Each row below is a small network's average activation on inputs in which a field has the value named, seen along a few directions.
Related values have similar rows: they may be neighbours, one step apart, or belong to one group.
Strong random noise was added to every row along 6 fixed directions; ignore it. To show where, here is one row again and again, with new noise each time:
11; 30; 174; 125; -238; -86; 139; -573; -374; -79; -143; 225; -509; 212; 181; 18; 600; 55
-372; 273; -67; 96; 109; 321; -68; 22; 183; -5; 3; 51; -242; 129; 118; 104; 226; -86
78; 87; 74; 65; -126; -98; -43; -470; -441; -264; -127; -38; -163; -14; 0; 41; 327; 174
90; 322; 90; -106; 368; -18; 67; 150; -603; -270; 45; -54; 297; 33; 35; 214; -120; -159
95; -83; 17; -122; 146; -175; 100; 50; -98; 75; 102; 171; 77; -113; -110; -94; 35; -26
82; 3; 9; -9; 234; 66; 39; 189; 250; -102; -6; -97; 189; 55; 97; 105; -529; -35
29; 105; -25; -48; 224; 73; -3; 62; 2; -181; -14; -121; 165; -44; -41; 127; -284; 3
-146; 181; -14; 54; 188; 69; -119; 241; 20; 5; 107; 34; 99; 52; 158; -14; -19; -78


Field VIL:
sukib: 54; 138; 42; 257; 22; -86; -183; 184; -110; -43; 1; -6; -9; 154; 373; -5; 20; 70
nir: 56; 34; 157; 335; -88; 16; -124; 28; 142; -140; -68; -90; -100; 334; 583; 11; -210; 2
zigad: -114; -51; 48; -27; -101; 102; -26; 197; 215; 70; 53; -61; 130; 276; 263; -46; -184; -236
sir: -210; 77; -151; -149; -175; 263; -68; -165; -1; -43; -105; -239; 5; -182; -442; 79; 155; 30
gem: 212; -179; 102; -270; -31; -226; 279; -81; -387; -47; 64; 131; 131; -43; -189; -45; 130; -167
kaz: 33; -411; -117; 174; -384; 44; -46; -191; 839; 324; -209; -8; -410; -136; -276; -135; -64; 380
sab: -147; 166; 62; -86; -8; 50; 86; 124; -393; 53; 137; 70; 65; 128; 130; -12; 236; -297
deren: -125; -43; -68; 23; -94; -6; -10; 2; 79; 178; 69; 142; -170; -156; -66; -83; 317; 94
lesiz: 119; 54; 14; -217; 100; 118; 473; -52; -249; 212; -123; 134; -163; 91; -297; 373; -14; -277
VIL is arranged as 3 separate groups.
List the group mates of lesiz, in the order listed.
Answer: kaz
List the group mates of gem, in the order listed.
Answer: zigad, sir, sab

Field DINAM:
nizo: 54; -10; 52; 106; -229; -199; -194; -248; -262; -163; 17; -41; -6; -48; 109; -153; 313; 91
pimu: 133; -55; -26; 4; 183; 4; 149; 126; 134; -21; -14; -108; 150; -319; -107; 135; -446; 144
misa: -105; 41; 102; 219; 26; 196; 25; -120; 386; -63; -45; 171; -379; 398; 563; 35; 25; -157
fut: 333; -133; 91; -24; -14; -449; 111; 177; -288; 397; 155; 219; 130; -154; -138; -228; 68; 31
tir: -121; -141; -29; -92; -105; -160; 42; 95; 193; 211; 224; 172; -2; -49; 174; -243; 117; 5
bik: 14; 457; 309; 441; -214; -140; -429; 313; -948; 22; 88; -6; 267; 377; 745; -205; 370; -138
zusat: 110; 74; -15; 10; 32; 48; 73; 105; -40; 178; -160; 123; -161; 119; -58; 100; 138; -127
fom: -115; -152; 21; 124; -613; -123; -154; -313; -2; 177; -67; 55; -271; 120; 123; -201; 430; 68
rivit: -222; 88; -2; -168; -55; 286; 297; -84; -91; 118; 11; 17; -58; 144; 6; 290; 48; -185
mubis: 54; -249; -13; 34; 142; -41; 104; -14; 361; -26; -17; 182; -245; 292; 94; -40; -128; -67
firul: -187; 600; 61; 72; 316; 5; -177; 477; -836; 3; 204; 213; 163; 2; 180; 111; 533; -171
tis: 160; -120; -40; -433; 27; 23; 638; -373; -293; -36; -154; 2; -47; -330; -630; 271; -142; 11
zap: 71; -273; 41; 123; -536; -66; -185; -530; 237; -164; -85; -257; -113; -5; 361; -254; -74; 247
mino: 247; -161; -5; -78; 122; -521; -116; 80; -331; 198; 54; 201; 202; -314; -368; -195; 236; 194
tid: -51; 191; -96; 36; 346; 175; -115; 246; 281; -226; 9; -116; 215; -128; -34; 177; -404; 84
biz: -170; -76; -125; -228; -38; -54; -36; -143; -127; 26; 162; 25; 115; -203; -364; -296; 418; -11
puger: 141; -307; -64; -44; -46; -403; 81; 440; 87; 656; 313; 351; 137; -276; 15; -409; 3; 80
biner: 12; -209; 7; 239; -133; -134; -313; 13; 410; -176; 130; -194; 172; -83; 447; -262; -326; 271
geru: 286; 55; 119; -71; 260; 59; 13; 159; 0; -475; -183; -398; 321; 269; 98; 342; -753; -124
sufun: -165; 152; -353; 195; 199; 14; -765; 231; 324; -230; 113; -423; 392; -454; -333; -171; -14; 492
lavun: 103; -345; 112; 1; -128; -66; 12; -96; 414; -1; -55; 68; -31; 276; 76; -131; -255; -151
resi: 158; -15; 116; -35; -118; -42; 48; 52; -263; -32; -127; -129; 123; 301; -4; 45; -56; -167
dov: 160; -62; 40; 160; -151; -258; -224; -220; -292; -201; 71; -68; 45; -263; 183; -230; 97; 365
duguk: 386; -100; 88; -91; -87; -177; -154; -185; -414; -214; -200; -261; 307; -180; -416; 69; -265; 154
DINAM is arranged as a 3 by 8 grid.
List every value one step from pimu, in the order listed.
Answer: firul, puger, dov
List every value one step from rivit, in the order listed.
Answer: fom, tis
List every value one step from sufun, in the order listed.
Answer: mubis, mino, tid
List every value one step from duguk, in the order listed.
Answer: bik, zusat, resi
List every value one step from lavun, in the order listed.
Answer: biz, geru
A value of DINAM combines one of 3 hidden first parts with one of 8 second parts; all combinations occur once.
mino and lavun share the first part; mino and firul share the second. Which value has the first part of firul and the second part of lavun?
Answer: biz
fom and nizo share the first part; fom and resi share the second. Which value has the first part of resi and the second part of nizo?
Answer: geru
dov and puger share the first part; dov and tid share the second. Which value has the first part of tid and the second part of puger?
Answer: fut

Field BEKUV:
naf: -377; 821; 38; 206; 320; 462; -355; 369; -474; -349; 8; -281; 274; 362; 415; 384; -51; -311
kude: 43; 233; 103; 30; -201; -158; -413; 175; -698; -88; 126; -301; 664; 77; 179; -184; -103; -54
dek: -151; 130; -15; 269; -182; 88; -309; 91; 50; -46; -12; -211; 7; 32; 234; -39; 52; 77
nulo: -207; -225; -184; -51; -64; 30; -6; -196; 574; 183; 8; 258; -407; -263; -172; -154; 359; 276
lav: -211; 417; 32; 196; 192; 301; 92; -166; -196; -226; -158; 66; -495; 183; 173; 344; 376; -30
niki: -175; 187; 26; 122; 171; 218; 104; -176; 67; -101; -63; 188; -413; 134; 8; 126; 323; -25
diz: 621; -532; 80; -239; -163; -692; 293; -156; -382; 199; 50; 265; 157; -205; -241; -296; -8; 98
gosu: -36; -40; -47; 389; -291; 10; -500; 84; 372; -138; -46; -395; 115; 30; 396; -164; -279; 271
bis: -200; 163; -30; -306; 89; 253; 167; -27; -218; -48; 17; -115; 106; 35; -239; 230; 74; -250
BEKUV is arranged as 3 separate groups.
List the group mates of kude, in the order listed.
Answer: bis
List the group mates of naf, in the order listed.
Answer: dek, diz, gosu
